m =
[[129 127 125 126 128]
 [125 138 120 127 136]
 [133 110 157 137 113]
 [128 127 131 129 127]]
m[0][0]	129
m[1][0]	125
m[3]	[128, 127, 131, 129, 127]
m[3][2]	131
m[0][2]	125
m[2][3]	137
m[:, 3]	[126, 127, 137, 129]
m[3][3]	129

arr =
[[131 131 143 132 132 131 131 137 134 132 133 134 140 135]
 [134 134 135 132 132 136 134 130 132 133 134 133 130 132]
 [136 140 131 132 129 137 137 128 134 130 152 131 129 138]
 [132 134 133 132 133 135 132 130 132 136 133 134 133 131]
 [136 133 144 131 130 136 137 131 134 130 134 131 133 138]
 [136 132 137 132 131 131 137 138 134 131 134 132 133 138]
 [135 134 137 132 131 137 136 129 134 130 135 131 130 137]
 [131 137 128 144 138 131 131 128 134 136 136 131 129 131]
 [131 132 137 132 136 131 131 138 132 136 132 133 136 131]
 [135 135 131 132 134 136 136 137 132 136 133 132 130 131]
 [131 131 130 134 137 131 131 139 132 136 132 135 140 132]
 [132 136 129 132 131 136 132 128 132 132 136 131 129 132]
 [131 131 134 133 132 131 131 137 134 130 133 135 140 137]
 [134 133 134 132 132 135 134 131 132 132 134 132 130 133]]
Rows and columns are counted from 0.
(0, 0) = 131
(13, 10) = 134
(4, 10) = 134
(11, 9) = 132
(7, 11) = 131
(2, 7) = 128
(5, 4) = 131
(9, 5) = 136
(12, 5) = 131
(13, 3) = 132
(10, 9) = 136
(2, 0) = 136
(5, 9) = 131
(5, 10) = 134
(6, 12) = 130
(12, 6) = 131
(13, 7) = 131
(7, 3) = 144
(9, 0) = 135
(11, 6) = 132
(9, 13) = 131
(6, 4) = 131
(8, 12) = 136
(1, 0) = 134
(9, 11) = 132
(0, 11) = 134
(4, 1) = 133
(9, 1) = 135
(4, 11) = 131
(3, 0) = 132
(0, 3) = 132
(10, 1) = 131
(10, 7) = 139
(12, 0) = 131
(13, 2) = 134
(7, 6) = 131
(4, 0) = 136

B =
[[111 128 133 139 141]
 [134 126 108 140 129]
 [129 127 135 127 143]
 [132 122 131 116 116]
 [120 121 113 127 136]
 [134 119 106 121 126]
 [136 133 133 117 131]
 [116 125 124 133 123]
 [132 119 113 121 124]
 [124 131 145 135 144]
 [126 126 121 129 121]]
B[0, 0]: 111
B[10, 0]: 126
B[3, 1]: 122
B[7, 0]: 116
B[:, 3]: [139, 140, 127, 116, 127, 121, 117, 133, 121, 135, 129]
B[2, 2]: 135
B[5]: [134, 119, 106, 121, 126]
B[3]: [132, 122, 131, 116, 116]
B[6, 1]: 133
B[9, 1]: 131
B[10, 1]: 126
B[4, 1]: 121
B[3, 0]: 132
B[2, 0]: 129
B[8, 1]: 119
B[0, 1]: 128
B[4]: [120, 121, 113, 127, 136]
B[1, 1]: 126
B[2]: [129, 127, 135, 127, 143]
B[:, 1]: [128, 126, 127, 122, 121, 119, 133, 125, 119, 131, 126]
B[3, 3]: 116
B[6, 4]: 131

A =
[[138 114 109 107 111 105]
 [150 112 111 147 151 110]
 [142 145 125 131 147 107]
 [144 109 148 110 118 133]
 [127 112 149 118 148 135]
 [144 116 149 134 144 119]
 [149 112 152 109 114 141]
 [122 123 144 119 147 146]
 [116 111 138 131 149 134]
 [117 126 137 136 134 110]]
A[0,0]: 138
A[6,3]: 109
A[6,2]: 152
A[2,5]: 107
A[0,1]: 114
A[5,5]: 119
A[3,2]: 148
A[9,1]: 126
A[2,3]: 131
A[0,3]: 107
A[2,4]: 147
A[:, 0]: [138, 150, 142, 144, 127, 144, 149, 122, 116, 117]
A[1,4]: 151
A[:, 1]: [114, 112, 145, 109, 112, 116, 112, 123, 111, 126]
A[3,4]: 118
A[4,2]: 149
A[1,3]: 147
A[9,4]: 134
A[5]: [144, 116, 149, 134, 144, 119]
A[0]: [138, 114, 109, 107, 111, 105]
A[2]: [142, 145, 125, 131, 147, 107]
A[:, 4]: [111, 151, 147, 118, 148, 144, 114, 147, 149, 134]
A[:, 3]: [107, 147, 131, 110, 118, 134, 109, 119, 131, 136]
A[4,3]: 118
A[1,2]: 111

data =
[[143 130 118 123 111 129 131 126 115]
 [127 119 123 131 114 131 132 115 119]
 [105 124 126 135 134 119 123 127 132]
 [129 130 147 136 141 130 134 126 143]
 [119 111 123 130 133 131 126 120 127]
 [125 117 128 119 132 141 110 129 127]
 [115 130 113 127 125 119 128 132 121]
 [145 125 135 121 135 143 128 130 131]
 [136 144 135 131 133 120 138 136 135]
 [149 139 135 120 122 133 120 136 128]
 [147 127 135 131 118 130 132 120 126]
 [129 141 140 136 120 127 147 122 132]
 [126 142 125 132 115 115 134 129 124]
 [116 128 120 139 123 115 144 120 124]
 [130 113 113 126 121 124 117 124 117]
 [115 137 135 125 142 132 130 137 137]]
data[0, 0] -> 143
data[:, 3] -> [123, 131, 135, 136, 130, 119, 127, 121, 131, 120, 131, 136, 132, 139, 126, 125]
data[1, 5] -> 131
data[4, 2] -> 123
data[12, 3] -> 132
data[13, 8] -> 124
data[12, 0] -> 126
data[2, 8] -> 132
data[:, 8] -> [115, 119, 132, 143, 127, 127, 121, 131, 135, 128, 126, 132, 124, 124, 117, 137]
data[11, 4] -> 120
data[2] -> [105, 124, 126, 135, 134, 119, 123, 127, 132]
data[3, 3] -> 136
data[:, 7] -> [126, 115, 127, 126, 120, 129, 132, 130, 136, 136, 120, 122, 129, 120, 124, 137]
data[15, 8] -> 137
data[8, 0] -> 136
data[4, 8] -> 127
data[0, 3] -> 123
data[:, 4] -> [111, 114, 134, 141, 133, 132, 125, 135, 133, 122, 118, 120, 115, 123, 121, 142]
data[13, 5] -> 115
data[:, 0] -> [143, 127, 105, 129, 119, 125, 115, 145, 136, 149, 147, 129, 126, 116, 130, 115]
data[14] -> [130, 113, 113, 126, 121, 124, 117, 124, 117]
data[15, 1] -> 137
data[3] -> [129, 130, 147, 136, 141, 130, 134, 126, 143]
data[4, 0] -> 119
data[0, 5] -> 129
data[:, 6] -> [131, 132, 123, 134, 126, 110, 128, 128, 138, 120, 132, 147, 134, 144, 117, 130]
data[9, 5] -> 133
data[0] -> [143, 130, 118, 123, 111, 129, 131, 126, 115]
data[1, 1] -> 119
data[1, 4] -> 114
data[6, 6] -> 128
data[2, 7] -> 127
data[9, 0] -> 149
data[7, 8] -> 131
data[13, 7] -> 120
data[11, 5] -> 127

grid =
array([[134, 127, 127, 125, 113, 133, 126, 128, 125, 129, 123, 118, 125,
        136, 122, 128],
       [134, 128, 127, 125, 115, 133, 125, 129, 126, 127, 123, 119, 125,
        136, 122, 128],
       [133, 136, 126, 124, 122, 130, 126, 125, 122, 132, 123, 118, 126,
        129, 122, 121],
       [133, 131, 125, 123, 129, 128, 126, 127, 134, 120, 128, 130, 121,
        131, 132, 129],
       [140, 136, 123, 126, 124, 139, 126, 128, 125, 133, 126, 122, 126,
        130, 131, 124],
       [117, 118, 135, 134, 130, 119, 128, 129, 126, 128, 128, 127, 123,
        134, 122, 120],
       [139, 133, 123, 128, 126, 137, 129, 129, 126, 134, 123, 124, 125,
        131, 126, 122],
       [117, 124, 142, 133, 131, 116, 134, 124, 126, 129, 129, 128, 123,
        139, 126, 118],
       [118, 106, 135, 130, 126, 125, 132, 125, 125, 123, 132, 133, 122,
        130, 128, 129],
       [135, 141, 128, 125, 124, 129, 130, 126, 122, 124, 127, 122, 125,
        129, 120, 123],
       [120, 108, 137, 130, 128, 124, 132, 127, 125, 124, 128, 136, 122,
        132, 122, 127],
       [135, 130, 124, 125, 128, 127, 127, 124, 127, 126, 130, 134, 126,
        131, 134, 128],
       [132, 133, 125, 125, 129, 134, 127, 124, 134, 121, 127, 131, 132,
        129, 131, 122],
       [134, 130, 127, 123, 129, 129, 126, 127, 126, 122, 130, 134, 128,
        130, 133, 131],
       [116, 120, 134, 133, 131, 117, 131, 129, 126, 129, 127, 128, 124,
        134, 122, 120]])
Indices start at 0.
row 0 col 0 = 134
row 12 col 7 = 124
row 4 col 7 = 128
row 7 col 3 = 133
row 13 col 8 = 126
row 4 col 3 = 126
row 8 col 2 = 135
row 10 col 5 = 124
row 12 col 6 = 127
row 10 col 15 = 127
row 2 col 0 = 133
row 2 col 5 = 130
row 12 col 13 = 129
row 9 col 12 = 125
row 5 col 14 = 122
row 12 col 9 = 121
row 4 col 12 = 126
row 3 col 1 = 131
row 6 col 11 = 124
row 2 col 10 = 123
row 13 col 0 = 134
row 3 col 3 = 123
row 9 col 9 = 124
row 2 col 7 = 125
row 9 col 0 = 135
row 0 col 7 = 128
row 7 col 0 = 117
row 3 col 5 = 128
row 7 col 1 = 124
row 12 col 3 = 125
row 1 col 5 = 133
row 12 col 11 = 131
row 14 col 9 = 129
row 3 col 8 = 134
row 11 col 9 = 126
row 14 col 14 = 122
row 10 col 3 = 130
row 3 col 7 = 127
row 8 col 6 = 132

M = [105 106 121 104 142 141 142 108 128 107]
M[0] => 105
M[3] => 104
M[1] => 106
M[5] => 141
